Each row below holds a small network's activations on one input, seen along a few directions.
In each table, some parts of the input vary, and every possible input appears once, in random order.
Descriptions start from the smaller parts, as in this example, which fits no table here: one of 4 places along a line, together with either a single point or (one of 2 separate values, together with one of 5 places around a ring) or one of 11 places around a ring.
Shared parts are said once, and a part with two or three values counts as separate values.
(in the rows, 128 means zero)

Other details of the inputs vary at random and push rows far along three fixed directions, the same in every table; ignore that.

A family of inputs:
x1: [146 122 192 130 109 116 100 117 111 135 135]
x2: [127 133  78 111  93 105 158 105 136 154 129]
x3: [147 130 220 136 115 110  99 142 111 104 136]
x4: [133 127 164 139 109 109  98 132 116 136 112]
x5: [137 126 102 133  96  84 152  97 135 145 143]
x6: [150 112 212 147 137 147  77 143 110 103 122]
x7: [125 171 133 120  97 106 164 113 129 160 136]
x8: [ 91 141 103 141  87  96 157 104 171 156 157]
x9: [138 146 223 162 110 135  98 152  97 105 132]
x10: [149 123 182 152 104 103  99 135 120 121 139]
x11: [128 193 123 125 183 175 139 146 159  90 128]
x12: [121 168  84 125 127 138 157 125 152 126 117]
x13: [137 113 172 139 105 120 110 134  91 127 144]
x14: [132 121 215 135 126 122  76 144  91 105 116]
x15: [147 145 220 148 122 140  89 142 109  97 143]
x16: [146  33  96 117 174 144  92 134 105 108 124]
x17: [139  57  76 127 123 140 110 129 105 120 127]
x18: [126 112 106 110 171 162 123 141 109 121 128]
x19: [129 103  79 113 170 154 111 158 128 108 113]
x20: [132 135 110 149  81  82 153 112 128 164 135]
x21: [152 106 172 134 113 131 110 133 120 117 135]
x22: [131 122 102 133  77 100 147 102 135 162 112]
x23: [121 106  91 108 172 150 114 141 116 105 114]
x24: [150 124 224 145 129 144  82 147 113 102 123]
x25: [136 143  86 124  98 101 159  92 143 154 148]
x26: [129 149 140 143 102  95 141 116 128 165 121]
x27: [109 192  92 100 169 160 143 129 142 120 122]
x28: [103  13  75 116 149 137 119 121 131 119 122]
x29: [117 187 113 129 138 139 162 111 138 150 125]
x30: [ 74 187 119 127 176 157 148 129 166  90 139]
x31: [134 151 181 150  88  98 104 136 116 126 128]
x32: [103  99 172 137  87  96 132 115 140 128 133]
x33: [137  77 120 130 155 141 104 153 106 124 118]
x34: [126 159 113 141  98 114 162 109 128 151 139]
x35: [106 200 117 113 202 165 147 146 134 103 124]
x36: [148 134 185 132 111 128 115 131 124 124 134]
x37: [149 116 196 141 111 125  98 121 113 130 129]
x38: [128 162 126 136 116 109 152 133 138 144 127]
x39: [138 103 147 135 102 121 129 122 107 150 125]
x40: [121 170 118 121 114 129 146 113 138 143 118]
x41: [123 157  93 125 101  97 150 111 147 161 114]
x42: [141 144 233 147 100 128 107 148  99 118 133]
x43: [116 191 132 111 185 186 122 158 135  89 120]
x44: [134 127 191 133 115 124 107 129  95 138 130]
x45: [145  57 101 137 113 129 129 135 110 134 122]
x46: [108 192  91 104 173 148 151 138 145 107 120]
x47: [111 207 125 132 189 178 142 141 142 111 117]
x48: [115 172 135 113 202 171 129 164 121  88 127]
x49: [126 168 120 134 114 126 164 124 140 145 123]
x50: [142  36  58 120 137 130 107 146 116 122 115]
x51: [107  30 109 127 133 135  99 137 136 131 139]
x52: [138 142  83 124 114  99 159 112 160 156 129]
x53: [129 122 126 139 105  97 142 119 109 138 138]
x54: [143 138 145 121 101 108 138 114 134 139 142]
x55: [141 129 145 124 102  92 140 114 132 139 134]
x56: [154 114 220 144 119 138  86 152 113 102 127]
x57: [135  51  80 110 137 139 102 123 102 134 118]
x58: [ 90 136 113 124  93  94 173  96 167 150 131]
x59: [124 159  87 140  89 109 157 105 144 145 125]
x60: [138  32  67 125 113 107 112 122  98 126 127]
x61: [117 177 127 127 189 182 133 153 133 102 117]
x62: [131 178  97 125 140 120 156 125 166 132 131]
x63: [148  24  64 114 134 112 122 113 116 138 126]
x64: [133 169 135 118 102 104 152  97 144 157 137]
x65: [ 89 124  87 129 113 110 152 101 173 164 141]
x66: [152  51 111 108 154 151  98 142 109 111 135]
x67: [108  42 117 127 144 147  98 153 139 110 145]
x68: [131 117 104 129  89  83 166 109 123 158 131]
x69: [121 149  91 113 186 180 144 149 130 110 126]
x70: [137  48  70 116 129 136 104 129  99 120 132]
x71: [118 175 114 119 207 177 128 171 136  96 122]
x72: [128 150 139 140  90 110 132 108 132 150 111]
x73: [ 82 168 132 117 195 181 121 164 170  91 144]
x74: [148 140 229 145 115 113  86 144 119 120 126]
x75: [135  34  75 121 154 130 117 128  95 133 120]
x76: [124 174 128 114  89 104 151 111 135 153 128]
x77: [123 141  78 122 107 119 153  96 139 160 116]
x78: [130 155  86 130 183 173 132 138 148  92 133]
x79: [129 121 100 122  82  82 153 107 129 150 124]
x80: [130 107  89 119 158 165 118 149 128 105 112]
x81: [ 80 162 135 125 161 142 141 116 161 114 125]
x82: [126 172 127 128  85 109 156 111 141 147 125]
x83: [146 121 160 142 106  98 112 117 131 148 125]
x84: [140 104 122 116 189 183 101 147 123  95 126]
x85: [126 165 127 123  98 107 164 114 130 155 138]
Description of these inputs: one of 5 places along a line, together with either one of 2 separate values or (one of 3 separate values, together with one of 5 places around a ring).
- Changing only the place on the line of 5 turns x62 into x74. The same change can be made to x68. Which row results? => x35
- Changing only the place on the line of 5 turns x31 into x50. The same change can be made to x59. Which row results? => x12
- Change only the place on the line of 5 in x49. List by row number the other rows that result. => x9, x45, x47, x61
- Change only the place on the line of 5 in x34. List by row number the other rows that result. => x29, x39, x42, x69

A family of inputs:
x86: [121  99 174 141 104 127 110 129 127 128 134]
x87: [112 112 121 135 109 107 144 115 147 136 130]
x88: [139 133  81 121 143 138 141 129 144 130 121]
x89: [101 127  78 121 129 121 151 115 155 140 136]
x90: [150 135 193 134 114 120 106 130 111 123 134]
x91: [135 145 195 134 105 119 115 139 100 126 129]
x92: [113  71  90 125 129 119 133 123 139 142 134]
x93: [129  89 100 103 240 212  85 175  96  67 119]
x94: [149  90  84 127  96 102 149 109 125 154 134]
x95: [136 105  95 124 102 112 138 116 120 150 115]
x96: [148  97  91 135 110 115 132 121 123 141 129]
x97: [123 234 126 122 155 142 156 119 161 127 127]
x98: [120 107 181 131 125 129  92 138 122 102 134]
x99: [136 141 185 145 105 117 109 140  99 124 123]
x100: [110 235 125 121 153 139 161 121 149 133 119]
- Describe the family of inputs behind these rows. => either one of 5 separate values or (one of 2 separate values, together with one of 5 places around a ring)
- Change only the place on the ring of 5 in x96. List by row number the other rows that result. => x88, x90, x94, x97
- Change only the choice among 2 separate values in x99. List by row number the other rows that result. => x96
